A small network was shown many inputs. Here are its activations along a few directions, one row for each input.
Each table varies a few parts of the input and shows all the possible inputs, shuffled.
Descriptions start from the smaller parts, as in this example, which fits no table here: one of 8 places around a ring, together with either a single point or one of 11 places along a line or (one of 3 separate values, together with one of 4 places along a line).
Shared parts are said once, and a part with two or three values counts as separate values.

Other details of the inputs shift rows strongly along two fixed directions, in all tables alike. That doesn't count.

A family of inputs:
r1: 18	230	-167	-353	-193	361	-339	31	-181	264	-43
r2: 290	128	-8	-277	553	-83	519	176	-283	146	-27
r3: -508	167	-78	343	-593	495	-291	-250	365	163	587
r4: -47	83	-240	-84	490	-44	605	-8	-396	-314	349
r5: 341	-200	-98	-103	-140	-191	-342	76	148	35	-610
r6: -51	-69	-189	177	-371	-159	-322	-98	52	-64	-27
r7: -51	-79	99	43	45	-238	598	125	10	-162	272
r8: -24	6	-38	98	-262	51	-304	-31	240	242	31
r9: 188	303	109	-253	585	-151	443	204	-255	27	-99
r10: -38	33	0	110	-342	6	-268	-38	209	257	25
r11: 229	-187	117	-35	273	-256	318	-45	-394	-202	-117
r12: -295	-20	-41	154	-147	132	287	-25	214	-197	482
r13: 264	54	111	-61	-156	-372	-425	108	150	240	-536
r14: -270	217	43	187	-463	127	-480	-101	326	156	71
r15: -538	-8	-78	222	15	402	395	-62	258	-289	788
r16: 133	20	324	-95	460	-207	361	149	-154	14	-150
r17: 67	82	308	-2	157	-452	449	186	-92	85	-12
r18: -125	138	43	90	-173	16	-394	-1	274	133	-33
r19: 342	-128	-32	-85	-42	-210	-423	100	129	329	-510
r20: -110	119	423	8	395	55	529	-8	-176	-78	252
r21: 275	307	-19	-473	-88	-17	-472	179	-264	238	-569
r22: -511	127	-164	305	-409	588	-435	-215	445	135	594
r23: 41	-81	-3	26	-262	263	-232	-164	116	-87	-144
r24: -181	77	227	38	466	-84	471	152	-17	-40	253
r25: 204	-182	56	-81	194	-373	434	213	4	-120	-56
r26: 383	-122	57	-120	-37	-57	-404	8	11	296	-573
r27: -66	-158	0	80	350	-85	456	-16	-281	-287	255
r28: 445	47	-275	-310	-111	-24	-298	9	7	19	-634
r29: -466	33	-171	237	-485	761	-406	-324	382	-175	388
r30: -43	-63	-170	194	-418	-157	-276	-121	18	-54	-35
r31: -49	-131	-219	132	-132	51	-378	-139	-11	-119	-119
r32: 315	57	221	-98	-37	-104	-433	-20	-11	190	-640
r33: 302	37	-334	-416	-179	-147	-461	24	-415	9	-518
r34: -466	87	-158	308	-729	455	-288	-254	407	-96	448
r35: -51	-151	75	-10	294	-15	547	93	-30	-213	186
r36: 268	-100	323	-126	349	-107	407	40	-250	126	-96
r37: 183	-136	170	-90	435	-179	373	166	-131	147	-89
r38: -452	25	117	177	-47	580	424	-242	71	-315	719
r39: 411	-101	117	-117	-69	-39	-389	-38	-35	302	-575
r40: 74	16	232	-63	437	-347	328	234	-34	48	-67
r41: -56	-129	-265	146	-161	-41	-398	-92	73	-102	-59
r42: -97	-122	-46	129	207	-316	465	61	-157	-242	345
r43: 311	-189	-210	9	-160	-428	-455	26	-17	-4	-480
r44: 11	143	-250	-381	-317	316	-253	9	-111	-43	-113
r45: -520	-5	-59	308	51	467	298	-277	-112	-372	788
r46: 140	-220	-69	17	361	-390	288	114	-236	-182	-90
r47: -88	-69	132	29	467	-28	565	142	-55	43	338
r48: -132	114	81	67	-60	178	-394	-56	187	111	-147
Description of these inputs: one of 4 places along a line, together with either one of 2 separate values or one of 10 places along a line.
Question: Changing only the place on the line of 4 turns r28 into r2. The same change can be made to r15. Which row results?
Answer: r19
Question: Changing only the place on the line of 4 turns r30 into r17. The same change can be made to r31. Which row results?
Answer: r48
Question: Change only the choice among 2 separate values in r2. List by row number the other rows that result.
Answer: r1
Question: A walk changes only the place on the line of 4. It starts at r13 and steps to r8. List the rest of the walk in order.
Answer: r12, r42

A family of inputs:
r49: 433	-93	119	-185	201	-522	85	269	-71	300	-475
r50: -17	-285	-306	242	-574	197	-656	-301	313	-149	-207
r51: 40	-77	219	-129	660	-6	788	130	-281	-145	243
r52: -518	116	131	314	-91	492	-51	-228	208	-58	573
r53: -23	-3	345	-15	628	-174	833	230	-16	-36	261
r54: -25	-237	-388	213	-606	171	-689	-242	390	-99	-199
r55: -438	83	-81	137	-55	707	61	-233	71	-91	611
r56: 416	-417	-83	33	18	-527	-45	-10	-142	-190	-540
r57: 8	154	-284	-125	-331	146	-544	-79	-12	57	-172
r58: 474	-76	-58	-314	285	-370	56	238	-240	188	-500
r59: -75	-172	-477	218	-611	83	-758	-201	369	-82	-166
r60: 6	76	51	17	-451	100	-460	-128	114	37	-268
r61: -519	247	-54	126	-287	390	77	-59	254	-75	614
r62: -64	92	-99	137	-546	151	-752	-194	166	203	-163
r63: -91	47	223	-85	236	-94	758	188	-43	-110	342
r64: -38	22	267	-33	408	-347	808	157	-318	-114	344
r65: 421	-370	-114	6	128	-693	49	87	-241	-195	-492
r66: 75	73	-204	-151	-347	303	-438	-98	107	66	-191
r67: -17	191	-276	-149	-358	145	-521	-44	-8	-5	-213
r68: -482	240	-1	105	-135	195	232	-11	83	-116	602
r69: -493	197	-180	110	9	581	-35	-110	160	-66	620
r70: -84	122	-172	88	-538	127	-722	-112	242	247	-121
r71: -504	148	18	304	-169	380	-79	-197	114	18	602
r72: 379	-347	-36	117	-105	-737	-54	179	171	14	-466
r73: 369	10	13	-173	258	-268	-250	61	-234	52	-600
r74: -107	97	43	199	-380	310	-795	-247	320	135	-265
r75: 12	117	-291	-79	-298	154	-543	-76	-5	117	-142
r76: 453	-86	14	-232	293	-400	2	131	-397	101	-513
r77: 36	-61	148	-122	545	-96	836	95	-439	-181	321
r78: 429	-107	190	-190	-50	-315	-22	102	-50	150	-527
r79: -114	23	263	87	407	-196	465	93	-159	-29	270
r80: -51	38	-188	52	-403	462	-770	-293	77	109	-191
r81: 401	-69	200	-213	-78	-315	3	130	-48	83	-559
r82: -82	-266	122	256	392	-669	885	226	-74	-281	429
r83: -494	211	-64	151	-263	394	46	-89	253	-11	649
r84: -359	82	60	149	-63	333	310	-39	183	20	618
r85: 484	-27	-72	-392	180	-398	97	235	-259	92	-505
r86: -86	-18	269	19	421	-58	623	164	37	19	318
r87: -356	66	-50	60	19	556	295	-160	-24	-142	626
r88: -464	168	-68	32	-140	658	205	-182	34	-273	609
r89: 489	-107	143	-264	403	-226	64	128	-184	50	-633
r90: 53	-49	163	-210	501	-33	900	124	-357	-213	311
r91: -467	194	71	198	127	306	195	-13	275	-13	574
r92: -35	91	29	-257	476	-143	898	263	-320	-217	355
r93: 381	-40	0	-187	213	-287	-248	70	-265	89	-555
r94: -78	184	-254	-53	-510	314	-724	-201	7	-41	-216
r95: -468	205	-140	4	-149	624	198	-111	101	-222	627
r96: 20	-91	327	-26	437	-171	903	154	-185	-34	355
r97: -465	-117	-286	321	-24	54	283	-102	70	-384	690
r98: 349	13	46	-191	-36	-500	-91	181	-107	187	-457
r99: 409	-53	88	-185	268	-186	-199	27	-197	39	-650
r100: 311	-14	97	-108	117	-455	-200	175	-18	242	-487
r101: 399	13	-56	-255	265	-250	-173	182	-72	135	-584
r102: 58	-276	-116	307	-500	-168	-426	-83	450	-15	-212
r103: 400	-116	176	-98	-14	-371	-87	68	-132	186	-501
r104: -74	-2	274	6	260	-130	645	51	-197	-115	317
r105: 48	1	-16	48	-329	161	-472	-55	285	277	-195
r106: 444	-95	6	-271	211	-173	-114	147	-78	151	-566
r107: 480	-184	256	-145	189	-394	111	159	-102	236	-531
r108: -485	223	-164	101	-144	514	18	-219	-86	-213	640
r109: 382	-409	119	189	-76	-675	-59	47	39	-83	-506
r110: -75	32	-16	182	-501	294	-768	-250	239	222	-189
r111: -428	163	-27	32	-21	490	297	-160	-115	-313	587
r112: 5	-16	267	-102	397	-210	916	225	-122	-58	364
r113: -532	214	83	321	-44	389	-111	-193	195	-65	520
r114: -499	220	-185	124	22	493	-89	-127	69	-89	592
r115: -50	5	257	-32	585	-282	786	272	-78	24	332
r116: -94	168	-82	65	-610	140	-721	-166	161	73	-229
r117: 87	33	-213	-104	-314	302	-448	-96	110	134	-174
r118: 299	31	115	-94	170	-444	-189	172	10	204	-527
r119: -106	39	141	29	341	-232	522	168	-128	74	336
r120: 446	-76	17	-285	52	-238	-84	34	-309	7	-557
r121: -439	122	-153	106	-61	667	58	-157	134	-45	631
r122: 26	82	-218	-28	-308	189	-564	-159	-78	63	-168
r123: -39	118	-197	-5	-285	487	-732	-164	308	105	-258
r124: 423	-105	73	-200	218	-206	-201	33	-229	78	-609
r125: -477	173	-75	193	-236	399	22	-89	260	57	656
r126: -20	91	83	-130	717	-208	677	218	-305	-137	222
r127: 22	-14	92	90	-266	220	-518	-127	282	188	-240
r128: -419	103	214	234	120	432	238	-118	238	-77	521
r129: -94	-194	-154	423	-595	-149	-685	-207	332	-76	-129
r130: 423	-440	121	143	-80	-624	15	80	124	-50	-520
r131: 437	-47	-65	-283	294	-429	14	213	-321	157	-485
r132: 14	16	9	-191	510	-143	816	227	-314	-77	369
Question: Changing only one part turns r95 into r63. The same change can be made to r69. Which row results?
Answer: r115
Question: Changing only one part turns r110 into r80. The same change can be made to r119. Which row results?
Answer: r131
Question: Changing only one part turns r75 into r70. The same change can be made to r59. Which row results?
Answer: r72
Question: What is each input in this table made of?
Answer: one of 2 separate values, together with one of 6 places around a ring, together with either a single point or one of 6 places along a line
Question: Change only the choice among 2 separate values in r57. List by row number the other rows that result.
Answer: r98
Question: Change only the place on the ring of 6 in r124. List by row number the other rows that result.
Answer: r51, r69, r93, r106, r114
Question: Change only the choice among 2 separate values in r77. List by row number the other rows that result.
Answer: r103
Question: Change only the place on the line of 6 in r61. List by row number the other rows that result.
Answer: r49, r83, r91, r115, r125
Question: A walk changes only the place on the line of 6. It starts at r53 and steps to r86. List the rest of the walk in order.
Answer: r105, r84, r112, r63

A family of inputs:
r133: 109	-40	82	4	13	-67	-60	1	-1	62	-139
r134: -199	44	-61	82	-86	299	-73	-143	37	-70	249
r135: -255	96	-20	108	-124	197	-79	-76	100	21	279
r136: -228	79	15	104	-94	254	-49	-65	150	-10	243
r137: -222	104	-93	34	-101	289	-75	-94	75	-59	250
r138: 86	27	33	-29	-3	-103	-51	44	13	89	-133
r139: -65	-1	115	-75	486	-168	777	170	-301	-143	391
r140: 106	-29	-21	-73	19	-13	-55	-6	-61	12	-171
r141: 106	26	-55	-81	7	-52	-56	31	-67	30	-136
r142: 106	-7	-22	-93	23	-14	-52	30	-42	9	-158
r143: 111	-91	-15	-14	-136	-149	3	17	7	-33	-125
r144: 64	-76	-35	53	-2	-176	-83	-4	-20	-74	-141
r145: 92	-26	69	-11	9	-57	-47	19	16	69	-158
r146: 102	-123	-45	42	-16	-154	-47	28	58	23	-114
r147: 88	19	52	-52	5	-86	-52	46	37	73	-139
Question: What is each input in this table made of?
Answer: either one of 3 separate values or (one of 2 separate values, together with one of 6 places along a line)
Question: Change only the choice among 2 separate values in r147. List by row number the other rows that result.
Answer: r137
Question: List by row number the other inputs of the same sort as r146.
Answer: r143, r144
